Each row below holds a small network's activations on one input, seen along a few directions.
Each table varies a few parts of the input and shows all the possible inputs, shuffled.
Descriptions start from the smaller parts, as in this example, which fits no table here: one of 5 places around a ring, together with either a single point or one of 11 places along a line or (one of 3 separate values, together with one of 4 places along a line).
Shared parts are said once, and a part with two or three values counts as separate values.
(in the rows, 128 means zero)

Other details of the inputs shift rows strongly along two fixed directions, in all tables alike. That doesn't count.

Table:
row 1: [138 125 124 123 124 131 125 133 136 123 115]
row 2: [130 148 147 121 125 124 135 148 121 128 110]
row 3: [131 127 125 137 136 133 120 133 130 109 126]
row 4: [132 124 130 115 122 134 126 134 133 118 120]
row 5: [113 134 114 126 138 127 119 127 134 137 117]
row 6: [137 138 125 131 143 122 115 125 131 122 129]
row 7: [137 120 122 123 125 136 125 140 124 117 119]
row 8: [130 136 128 129 129 133 117 132 137 110 127]
row 9: [113 132 110 167  65 117 158 126  98 166 220]
row 10: [129 127 117 120 130 124 119 130 127 140 112]
row 11: [149 126 123 122 140 127 126 132 114 120 123]
row 12: [113 156 144 131 133 127 130 148 130 126 118]
row 13: [130 130 129 115 127 137 122 136 130 133 118]
row 14: [119 141 119 133 136 138 121 132 137 137 121]
row 15: [132 123 125 123 132 138 125 138 120 135 117]
row 16: [ 90  72 187 137 155 122 186  65 152 128 123]
row 17: [126 126 121 113 126 126 117 133 125 135 117]
row 18: [116 137 127 124 134 140 119 134 135 130 124]
row 19: [146 130 130 115 135 126 122 127 123 121 125]
row 20: [125 136 120 133 130 134 124 133 143 121 122]
row 21: [147 128 127 129 125 128 120 127 129 119 117]
row 22: [152 133 126 124 137 123 120 125 124 126 121]
row 23: [121 133 127 124 127 137 123 135 139 116 126]
row 24: [ 98  69 193 141 131 107 208  49 146 168 143]
row 25: [140 147  91 166  60 103 141 146  86 152 234]
row 26: [144 119 128 128 129 132 126 130 122 114 118]
row 27: [142 128 129 120 122 132 121 130 129 114 121]
row 28: [112 133 119 119 134 128 115 132 131 133 123]
row 29: [133 135 130 123 141 124 117 128 132 118 131]
row 30: [132 135 127 138 134 130 119 125 139 115 124]
row 31: [112 128 114 125 138 129 116 133 122 132 121]
row 32: [126 119 120 119 134 128 120 132 118 135 114]
Description of these inputs: one of 2 separate values, together with either a single point or (one of 3 separate values, together with one of 5 places along a line).
Q: Changing only the choice among 2 separate values turns row 18 into row 13. The same change can be made to row 20. Which row results?
A: row 1
Q: Change only the choice among 3 separate values in row 26. List by row number the other rows that result.
A: row 21, row 27
Q: Change only the choice among 2 separate values in row 4. List by row number the other rows that result.
A: row 23
Q: A walk changes only the place on the line of 5. It starts at row 31 and steps to row 9. List the rest of the walk in order.
A: row 16, row 3, row 25

Table:
row 33: [137 139 129 133 126 122 128 129 128 124 137]
row 34: [119 138 124 129 128 126 125 132 125 133 138]
row 35: [137 121 121 130 124 131 129 132 121 126 135]
row 36: [125 136 127 134 125 132 132 137 125 127 136]
row 37: [134 132 131 130 118 129 127 132 126 124 135]
row 38: [116 131 116 141 124 132 123 128 138 121 139]
row 39: [141 135 128 129 122 121 128 130 128 126 134]
row 40: [129 126 124 125 118 125 128 133 121 130 129]
row 41: [132 123 120 129 125 125 126 131 118 127 134]
row 42: [130 136 131 134 123 130 126 132 126 123 137]
row 43: [142 123 124 131 123 129 124 126 121 121 137]
row 44: [122 135 125 125 125 125 126 133 126 135 134]
row 45: [123  88 176 125 151 115 167  75 148 128 109]
row 46: [139 127 129 128 115 129 126 130 124 124 131]
row 47: [125 144 119  88 192 164  70 156 164  92  32]
row 48: [129 125 115 130 127 128 123 128 123 139 133]
row 49: [117 139 123 136 127 128 125 132 126 140 131]
row 50: [148 126 121 131 125 123 126 124 124 122 136]
row 51: [120 137 122 132 123 128 127 133 127 143 129]
row 52: [128 130 122 122 120 126 125 130 123 135 133]
row 53: [120 136 126 133 126 125 128 136 122 129 134]
row 54: [130 126 119 126 129 125 123 128 121 132 138]
row 55: [100  84 178 124 156 122 171  70 150 145 102]
row 56: [134 126 125 127 116 132 133 136 124 128 130]
row 57: [123 132 126 128 121 124 129 137 122 130 132]
row 58: [129 132 128 130 121 131 133 138 126 127 132]
Q: What do these inputs look like to the network?
A: either one of 2 separate values or (one of 4 places along a line, together with one of 6 places along a line)
Q: Change only the place on the line of 4 in row 48. List by row number the other rows that result.
A: row 49, row 51, row 55
Q: List by row number the other inputs of the same sort as row 38.
A: row 47

Table:
row 59: [118 100 147 128 104 124 162 102 128 152 142]
row 60: [159 118 144 115 174 138 117 117 148  92  74]
row 61: [130 110 143 102 167 150 118 131 138 113  66]
row 62: [130 118 142 104 178 141 114 126 136 117  70]
row 63: [144 104 155 143 111 109 166  96 124 128 154]
row 64: [122 151 107 135 106 123 118 140 120 144 151]
row 65: [131 136 155 135 115 111 149 122 117 126 156]
row 66: [131 128 109 128 122 118 120 133 118 138 138]
row 67: [123 150 108 145 112 131 123 147 119 136 155]
row 68: [121 142 113 138 110 126 126 139 126 134 147]
row 69: [120 120 125 136 120 115 136 113 123 151 147]
row 70: [139 120 116 134 124 127 122 113 132 117 163]
row 71: [117 145 118 145 104 126 131 134 130 144 156]
row 72: [117 126 138 106 176 136 112 123 146 113  70]
row 73: [119 143 118 133 109 130 125 148 131 123 142]
row 74: [112 141 130 141 104 129 136 136 137 133 151]
row 75: [119 111 143 129 116 116 153 102 125 154 144]
row 76: [164 216  30 121 105 153  33 236  94 113 130]
row 77: [125 105 137 121 109 124 150 117 123 139 133]
row 78: [128 116 131 122 120 118 140 119 120 141 134]
row 79: [136 113 163 139 112 108 165 101 122 131 150]
row 80: [125 117 136 112 186 137 109 123 138 118  73]
row 81: [111 130 148 116 176 149 118 134 152 102  76]
row 82: [126 110 114 146 112 130 129 119 125 115 151]
Q: What do these inputs look like to the network?
A: either one of 2 separate values or one of 4 places along a line or (one of 3 separate values, together with one of 6 places along a line)
Q: Change only the place on the line of 6 in row 78. List by row number the other rows that result.
A: row 66, row 68, row 72, row 73, row 77
Q: A walk changes only the place on the line of 6. It starts at row 61 and steps to row 62. List the rest of the walk in order.
A: row 80, row 76, row 67, row 81
Q: A walk changes only the place on the line of 4. It starts at row 65 and steps to row 79. List the rest of the walk in order.
A: row 63, row 60
